These are the activations of a small neural network, seen along a few directions. Each row is one input.
In each table, some parts of the input vary, and every possible input appears once, in random order.
Descriptions start from the smaller parts, as in this example, which fits no table here: one of 6 places along a line, together with either a single point or one of 9 places along a line or (one of 2 separate values, together with one of 8 places around a ring).
Shared parts are said once, and a part with two or three values counts as separate values.
In the rows, zero is written as 128.

Other details of the inputs vary at random and push rows far along two fixed directions, the same in every table; ignore that.

Rows:
r1: [133  79 110 142  98 150 155 141 114 120  93 118 135 160 162 187]
r2: [128 116 133 135  90  87 132 163 119 139 161  98 146 163 127 159]
r3: [113  99 144 142  98  92 135 132 113 135 175 114 132 151 151 172]
r4: [131 144 145 129 167 116 116 104 172 127 126 137 113 115 124  97]
r5: [ 87 125 170 105 112  97 108 133 114 126 173 108 131 116 140 113]
r6: [ 92 125 157 111 109 100 108 143 109 127 168 102 149 107 124 107]
r7: [119 162 146 120 157 150 111 104 142 138 110 135 115 102 129  89]
r8: [133 166 131 125 136 149 131 127 141  95 128 154  98  91 109  80]
r9: [120 161 131 116 180 141 138  91 176 102  78 135 140  63 110  60]
r10: [111 139 132 122 159 139 118 112 128 128 108 121 129  80 112  90]
r11: [108 106 156 108  69  84 112 183  99 136 197  85 161 170 128 155]
r12: [140  82  79 156 120 149 149 132  94 140 117 117 138 152 137 189]
r13: [ 99 141 153 106 137 114 116 122 138 112 142 113 149  87 121  74]
r14: [129 157 137 134 162 136 117  81 153 135 127 147 120 121 131  89]
r15: [117 162 145 130 147 116 106  99 140 139 162 131 143 111 112  75]
r16: [164 119  89 153 143 203 155 112 159 120  21 150 126 140 156 143]
r17: [ 99  99 138 114  77  86 119 154  72 156 213  88 147 144 126 164]
r18: [103 152 160 115 109 112 101 143 104 149 178 104 145 119 117 108]
r19: [156 103  94 159 114 187 147 134 128 137  50 139 126 161 159 177]
r20: [138 156 120 102 139 130 102 131 149  77 100 151  96  93  96  99]
r21: [181  82  84 155 127 166 174 137  93 111  59 180 114 140 146 189]
r22: [100 148 147 100 149 102 132 125 120 108 154 169 112  82 108  81]
r23: [128 157 131 117 156 148 116  94 144 146 121 137 112 105 129  91]
r24: [121 135 121 136 168 128 125  86 143 124 120 135 134  95 112  86]
r25: [168  99  87 162 127 151 163 133 147 130  55 132 115 174 150 188]
r26: [129 161 117 130 168 148 113 100 140 139 131 133 134 100 116  83]
r27: [156 151 144 106 169 123 122 124 134 109 117 176 106  99 112  83]
r28: [150  94 112 136 102 137 156 150 132 129  95 118 133 184 144 197]
r29: [169  89  70 148 129 165 171 157 115 122  56 180 105 164 123 187]
r30: [109 132 165 130  63  75 128 156 103 146 208 100 143 175 156 167]
r31: [180  88  65 160 116 183 170 159 124  98  52 153  90 157 121 186]
r32: [160 113  97 154 112 175 168 128 142 128  57 137 135 167 155 184]
r33: [157  84  87 162 116 139 142 138 115 145 109 123 138 184 125 187]
r34: [110 122 166 137  72  81 119 148 106 152 219 108 143 173 152 170]
r35: [105 148 162 110  97 109 109 148 121 131 177 105 161 126 129  99]
r36: [130 170 134 137 142 125 128 114 157 128 117 129 141 101 124  82]
r37: [119 105 137 122  90 110 112 173 105 140 154  97 148 158 125 153]
r38: [134 162 122 113 215 148 109  77 174 124  98 147  99  91 113  62]
r39: [124 143 147 105 156 134 114 118 166 114 106 127 122 115 128  84]
r40: [128 153 139 110 152 121 126 125 165 117 111 119 143 108 106  88]
r41: [127 106 117 128 113 108 116 152  98 150 180 101 140 164 119 162]
r42: [132 158 119 122 153 151 116 104 139 147 119 131 130  95 113  83]
r43: [155  88  83 140 110 149 138 150 106 156 107 113 130 167 123 185]
r44: [133 174 125 111 125 140 105 123 140  83 111 156 107  86 108  93]
r45: [120 125 134 122  84 109 142 168  85 134 175 158 127 156 128 160]
r46: [139  79  93 142 111 149 152 126  99 147 108 122 116 156 151 195]
r47: [148 125 148 123  85 109 133 163  76 131 177 156 132 154 141 160]
r48: [ 95 142 161 107 152 117 109 108 126 129 144 120 115  91 126  92]
r49: [ 98 124 157 121 127  86 117 104 116 132 191 119 127 132 134 120]
r50: [126 147 132 116 165 139 106 124 142 134 105 121 123  98 101  86]
r51: [136 145 130 137 167 123 116 112 170 128 117 133 130 103 107  88]
r52: [151 108  79 137 111 159 142 135 117  78  62 155 103 115 123 171]
r53: [169  87  73 146 138 176 149 125 128 150  60 135 105 167 140 188]
r54: [123 137 128 143 162 124 129  99 157 121 116 134 135  84 118  91]
r55: [110 146 144 111 133 116 130 129 127  85 156 140  99  78 106  82]
r56: [100 109 150 131  67  64 134 162  93 136 204  87 157 150 137 165]
r57: [ 95  99 147 117  94  83 120 139  78 145 224  98 133 160 146 175]
r58: [133 141 134 126 175 124 114  90 160 129 121 140 110 128 119  93]
r59: [106 150 154 114 126 106 104 117 114 146 201 117 128 137 137 117]
r60: [123 145 143 111 168 137 107 114 147 134 107 128 105 110 118  95]
r61: [129 166 136 122 142 140 133 115 160 122 106 129 151 103 119  87]
r62: [106 148 165  99 147 112  95 126 149 126 141 120 119 112 124  81]
r63: [ 93 107 167 109  70  75 137 153 100 127 201  93 149 160 147 174]
r64: [113 149 157 136 111  96 111 132 131 144 190 116 152 124 125 111]
r65: [155 106  88 161 110 184 144 145 120 138  57 130 145 150 142 165]
r66: [158 110  83 166 157 168 173  98 158 115  27 147 113 125 152 154]
Each input here is: one of 3 separate values, together with either one of 4 places along a line or (one of 2 separate values, together with one of 9 places around a ring).
Q: The inputs of r57 and r38 match in every part but the choice among 3 separate values. If r6 is changed in the same way as r57 into r38, which row does it become?
A: r37
Q: The inputs of r4 and r34 match in every part but the choice among 3 separate values. If r50 is changed in the same way as r4 into r34, which row does it become?
A: r18
Q: Which other rows does r8 become when the place on the line of 4 takes its other values? List them by row number.
A: r44, r45, r47
Q: Which other rows does r61 become when the place on the ring of 9 takes its other values? List them by row number.
A: r15, r18, r26, r35, r36, r42, r64, r65
Q: Which other rows does r45 become when the choice among 3 separate values takes its other values? List them by row number.
A: r22, r29
Q: Start at r19 and move only the place on the ring of 9, one step at a time. The first step leads to r16. Which rows follow, in order?
A: r32, r30, r34, r14, r59, r23, r7

Rows:
r67: [145 159 111 137 190 169 118  80 153 136  85 159 112  90 119  75]
r68: [130 144 111 133 173 158 129 100 162 100  66 141 119  67 110  75]
r69: [139  84  91 165 106 160 148 134 113 145  92 106 138 160 150 191]
r70: [101 147 159  94 121  76  97 142 107 122 213 121 115 111  99 100]
r71: [ 93 118 164 108 100  78 110 136  89 150 236 105 134 154 134 141]
r72: [132 153 124 146 181 157 126  85 191 125  64 121 136  93 129  74]
r73: [100 128 180 101  76  61 123 162  92 113 222 129 117 141 136 146]
r74: [ 98 126 159 108  96  78 100 144  91 157 233  97 126 155 124 144]
r75: [ 97 138 163  95 124  77 108 133 105 115 214 129 123 110 111  97]
r76: [164 102  92 142  95 152 151 163 109 114  94 148 104 170 131 197]
r77: [ 92 149 163  97 110  83 112 146 110 126 199 108 144 100 106  91]
r78: [146  84  86 145  95 153 151 149 103 118  84 121 140 152 136 193]
r79: [160  72  93 149  67 143 168 175  86 116 115 145 118 198 152 233]
r80: [137 161 121 137 183 159 135  89 187 137  66 127 141  97 124  71]
r81: [106 162 176 115 121  81  94 123 128 151 212 112 146 133 126  93]
r82: [128 151 115 126 183 167 122  80 166 126  67 130 129  84 126  78]
r83: [ 95 139 170  92 117  81  95 152 107 124 196 110 137 106 104  91]
r84: [ 95 164 177  91  95  84 113 158 121 114 195 117 139 109 114  90]
r85: [151 133 101 139 148 153 131 120 122 118  99 163 116 108 114 118]
r86: [ 93 146 184 112 130  65 110 112 135 144 209 112 134 128 137 103]
r87: [133 157 123 132 181 157 124  81 189 125  61 123 142  97 130  77]
r88: [147  58  91 166  88 140 165 142  80 156 120 127 123 197 165 243]
r89: [141 151 126 131 189 157 120  94 185 137  62 130 134 101 123  71]
r90: [144  91  88 157 107 163 157 140 107 157  93 113 143 165 145 190]
r91: [156  93 101 141  89 156 149 174 108 117  78 137 127 166 137 189]
r92: [135 146 117 126 193 167 117  92 161 137  68 138 121  88 119  73]
r93: [156  64  92 168  86 139 163 148 103 154 119 116 142 218 163 237]
r94: [148 135 110 142 159 145 129 105 160 142  95 130 119 139 128 124]
r95: [ 93 138 171  99 123  65 112 129 104 117 212 132 117 102 118 103]
r96: [168 106  95 152  87 158 152 163 100 118  95 160 119 167 139 193]
r97: [134 159 123 128 159 160 132 111 173  89  59 149 114  76 118  73]
r98: [138 138 118 122 125 153 137 131 146  96  74 140 126 112 129 121]
Q: The inputs of r92 and r69 match in every part but one. If r89 is changed in the same way as r92 into r69, which row does it become?
A: r72
Q: What is each input in this table made of?
A: one of 4 places along a line, together with one of 8 places along a line
